W =
array([[59, 51, 44, 55, 12, 20, 40, 54, 39, 19, 33, 35, 41],
       [78, 48, 44, 49, 50, 34, 45, 41, 42, 65, 10, 67, 52]])
Indices start at 1.
The entry in row 2 and column 2: 48
The entry in the top-right corner -> 41
The entry in row 1 and column 3 is 44
The entry in the top-left corner -> 59
Give the entry at row 1, column 2.
Answer: 51
The entry in the bottom-right corner -> 52
Give the entry at row 2, column 1.
Answer: 78
The entry just right of the smallest entry -> 67
The entry just right of 50: 34
Give the smallest entry.
Answer: 10
Give the entry directly above 65.
Answer: 19
The entry just right of 55 is 12

X = [ 106.8 -185.4  152.3    8.7  146.3]
The median entry is 106.8
What is the entry just right of -185.4?
A: 152.3
The entry just right of 152.3 -> 8.7

x =
-0.48   2.82   0.01  -1.80  -1.59   0.69  -1.50
-1.29   0.38  -1.05  -2.51  -1.79   2.85   2.29
 3.15   0.17  -3.35  -3.24  -0.74   2.19   1.68
-5.81  -2.32   1.14  -0.20  -3.94  -3.56   1.78
Counting starts at 1.
Give the entry in row 1 and column 2.
A: 2.82
The entry just left of -0.20 is 1.14
The largest entry -> 3.15
The entry at row 1, column 3 -> 0.01
The entry at row 1, column 1 -> -0.48
Give the entry in the bottom-right corner.
A: 1.78
The entry at row 3, column 3 -> -3.35
Give the entry at row 2, column 1.
A: -1.29
The entry in row 2 and column 2 -> 0.38
Give the entry just left of 1.68.
A: 2.19
The entry directly above 2.19 -> 2.85
The entry just right of -3.35 is -3.24
Give the entry at row 3, column 2.
A: 0.17
The entry just right of 0.01 -> -1.80
The entry just right of -0.20: -3.94
The entry in the top-right corner -> -1.50
The entry just right of -2.51 is -1.79
The bottom entry of the column that holds the largest entry is -5.81
Give the entry directly above 1.78.
A: 1.68

M =
[[-0.11  0.83 -1.04 -0.16 -1.84  0.16  1.14  0.25 -1.90 -0.81]
 [-0.62 -1.55  1.78 -2.44  2.41 -3.50 -2.00  0.28  0.81  2.50]
 [-2.81 -0.39 -0.19  2.34  1.37  2.00 -1.80 -0.90 -0.14 -0.38]
 [-0.75  0.97 -0.11  1.84 -0.44  3.27  0.02  1.48 -1.42  3.39]
 [-1.92 -0.43 -1.07 -1.25 -1.50 -0.87  0.70 -0.31 -1.41 -0.68]
 [-2.34  0.66 -1.39  2.24 -0.55  2.36  0.65 -0.94 -0.74 -3.90]
 [-1.98 -0.26 -0.90  2.73  0.04  2.37 -0.53 -0.15 -1.00 -1.18]
 [ 2.13 -1.17  0.60  2.83 -0.45  1.73 -0.71  2.00 -1.41  4.92]
 [ 1.88 -0.77  1.54  0.00  1.78 -1.02 -0.21  0.69  1.15  2.78]
 [ 2.86 -1.14  1.23 -0.52  0.44 -2.80  0.16  0.58  0.38  1.41]
 [ 0.41 -0.13 -1.09  4.04 -1.08  3.22  1.30  0.73 -1.36 -0.34]]
Give the smallest entry in the first row.
-1.90
The entry just left of -0.34 is -1.36
The top-left entry -> -0.11
The entry directly above -0.68 -> 3.39
Give the entry just right of 0.81.
2.50
Give the entry in the bottom-right corner.
-0.34
Give the entry just left of the largest entry.
-1.41
The entry just right of 1.84 is -0.44
Give the entry directly above -1.08.
0.44
The first entry of the smallest entry's row is -2.34
The top entry of the column that holds the largest entry is -0.81
Give the last entry in the row that holds the largest entry.
4.92
The entry directly above 2.37 is 2.36
Give the entry just right of 4.04.
-1.08
The entry just left of 2.24: -1.39
The 2nd entry on the diagonal from the top-right corner: 0.81
Give the entry directly below the largest entry.
2.78
The entry directly below -1.42: -1.41
Give the third entry on the diagonal from the top-right corner.
-0.90
Give the 4th entry in reading order.
-0.16
Give the entry directly below the smallest entry.
-1.18
The 3rd entry on the main diagonal: -0.19
Give the last entry of the smallest entry's row.
-3.90
Give the second smallest entry.
-3.50
Give the first entry in the row that holds the largest entry.
2.13
Give the entry just left of the smallest entry.
-0.74
The entry just left of 1.37: 2.34
Give the fifth entry from the end, reading row by row.
3.22
Give the entry in the bottom-left corner.
0.41
The entry directly below -0.94 -> -0.15

m =
[-0.17  6.07 -0.75 -0.91  2.60 -0.59 -2.45  0.77  0.02 -4.28 -2.54 -2.90
 -1.97  3.41]
Find the entry just left of -0.59.
A: 2.60
The entry just right of the largest entry -> -0.75
Find the maximum.
A: 6.07
The minimum is -4.28
Find the entry just left of 0.77.
A: -2.45

grid =
array([[ 2.03,  0.91,  5.03,  0.20],
       [-0.05,  2.28,  1.23,  0.07],
       [ 1.07,  3.29,  3.03,  0.11],
       [ 1.16,  1.23,  5.11, -0.22]])
The bottom-right entry -> -0.22
Which number is the 2nd entry in reading order?
Answer: 0.91
The first entry in the row that holds the largest entry: 1.16
Which number is the second smallest entry?
Answer: -0.05
Which number is the entry directly below 5.03?
Answer: 1.23
The top-left entry is 2.03
Which number is the entry directly below 3.03?
Answer: 5.11
The smallest entry in the first row: 0.20
The entry just left of 5.11: 1.23
The entry just left of 3.03: 3.29
The top entry of the column that holds the largest entry -> 5.03
Which number is the third entry on the main diagonal?
Answer: 3.03
Which number is the entry directly below -0.05?
Answer: 1.07
Which number is the entry just right of -0.05?
Answer: 2.28

[[6248 7131 7383 6121]
 [3146 7432 6171 7043]
 [6958 7057 8901 5416]
 [4237 6344 5706 7730]
 [5188 8055 6240 6584]
 [5624 5958 7263 7097]
 [6254 6244 5751 7827]
 [3851 5786 7985 6748]
 [4258 5715 7476 7242]
 [7800 5116 8854 6477]]
Give the entry in the top-right corner.
Answer: 6121
The entry just left of 6748: 7985
The top entry of the column that holds the smallest entry is 6248
Give the largest entry in the last column.
Answer: 7827
Give the 2nd entry on the main diagonal.
Answer: 7432
The smallest entry in the last column: 5416
The largest entry in the last row -> 8854
Give the largest entry in the first column.
Answer: 7800
The entry directly below 6244 is 5786
The last entry in the row that holds the smallest entry is 7043
The 2nd entry in reading order -> 7131
Give the entry just right of 6958.
Answer: 7057
The entry directly below the smallest entry is 6958
The entry directly below 6344 -> 8055
The entry directly above 8055 -> 6344
Give the entry directly above 6958.
Answer: 3146
Give the last entry, reading row by row.
Answer: 6477
Give the entry just left of 6584.
Answer: 6240
Give the entry directly below the largest entry.
Answer: 5706
The 5th-last entry, reading row by row: 7242
Give the entry directly below 5715.
Answer: 5116
The entry just left of 5958: 5624
The entry directly above the largest entry -> 6171

Read these off the array that follows.
1) Read off the last entry, reading row by row.
2) Read off the second largest entry.
3) Read off the top entry of the column that holds the smallest entry.
4) Read off the entry directly above the largest entry.
5) Read off the 3rd entry on the main diagonal.
6) Read off the entry just left of -0.17.
7) Read off the bottom-left entry.
8) Read off the entry directly below 0.51.
[[ 1.54 -2.52  3.60 -2.89  3.58  1.90  0.62]
 [ 3.98 -2.94  1.53 -2.07  0.93  0.51  3.78]
 [ 4.44 -2.14 -0.24 -1.24 -0.57 -0.17  4.48]
 [ 1.87  2.65 -4.24  1.24 -2.62 -1.75  2.56]]
1) 2.56
2) 4.44
3) 3.60
4) 3.78
5) -0.24
6) -0.57
7) 1.87
8) -0.17
